Each row below is a small network's average activation on inputs in which a field has the value named, seen along a few directions.
Values that are neighbours, or in one group, have similar rows; names and order tell nothing.
In the rows, zero is written as 500.
Random noise pushes rows far along 4 fixed directions. That doesn't count. These rows show it; they differ only by the noise:
[499 448 364 564 261 438 340 569 595 393 611 414 506 499 493 534 437 506
 403]
[451 497 383 587 255 398 262 494 616 339 533 306 468 427 525 677 363 512
 366]
[356 412 380 539 377 431 412 547 527 528 508 579 526 561 536 350 488 509
 395]
[412 615 504 537 575 474 485 591 549 505 582 639 552 519 540 528 478 431
 392]
[439 657 537 522 638 520 569 671 566 556 678 780 602 582 485 472 547 409
 382]
[332 418 400 526 475 428 447 523 465 557 444 595 516 542 606 321 477 484
 439]


Field C:
c19: [322 694 539 468 508 515 428 546 602 500 523 588 539 588 449 652 432 436
 311]
c21: [839 593 656 433 794 563 743 581 465 475 665 608 518 492 402 492 654 465
 685]
c9: [676 239 347 493 112 630 539 626 476 507 683 314 445 546 237 300 568 572
 580]
c14: [388 623 494 548 320 595 383 577 750 447 636 441 498 563 186 716 514 518
 192]
c18: [604 604 568 516 460 645 622 585 593 480 776 520 576 542 151 599 588 577
 423]
c6: [649 631 577 456 506 438 443 477 596 406 614 401 515 397 565 761 455 507
 622]
c20: [475 723 581 428 627 577 523 618 547 501 571 556 498 527 399 610 473 328
 409]
c7: [462 450 456 510 446 596 620 662 490 629 654 827 611 746 507 233 611 459
 467]
c5: [525 201 319 474  52 437 446 541 648 516 699 627 533 724 374 263 638 661
 498]
c1: [747 633 632 493 506 555 611 594 614 415 747 499 547 490 218 693 619 558
 553]
c13: [609 333 323 445 325 511 455 623 505 512 598 582 561 609 540 314 568 511
 620]
c2: [516 638 520 538 553 479 335 458 633 380 475 435 470 468 564 802 404 425
 396]
c12: [397 385 350 544 268 460 287 424 456 470 313 216 412 455 528 403 354 532
 409]
c3: [682 520 532 419 439 442 479 472 643 410 692 477 534 499 420 629 529 565
 523]
c16: [697 406 488 346 557 535 629 593 336 437 537 543 440 508 695 414 558 430
 815]
c4: [432 249 523 495 482 387 528 281 383 612 200 499 446 485 616 314 538 637
 570]
c15: [651 479 478 551 423 638 617 599 418 508 583 412 515 498 357 394 577 562
 619]
c17: [328 328 526 521 488 500 554 370 509 678 318 551 475 572 359 272 627 601
 395]
c10: [696 435 413 576  98 645 461 697 682 369 823 393 545 504 103 571 599 538
 287]
c8: [664 542 621 500 436 524 563 446 604 488 618 578 536 501 461 673 562 563
 532]
c11: [212 469 557 623 581 437 444 262 512 692 207 610 583 553 419 330 554 709
 297]
C is arranged as a ring.
Going along C from c2 by way of its neighbour c13, in what order are c9, c6, c5, c1, c3, c15, c10 met?
Answer: c5, c6, c3, c1, c15, c9, c10
Which values are neighbours of c20? Give them in the order they are listed.
Answer: c19, c12
Which values are neighbours of c17? Give them in the order they are listed.
Answer: c18, c11
Which values are neighbours of c4? Give them in the order they are listed.
Answer: c21, c8
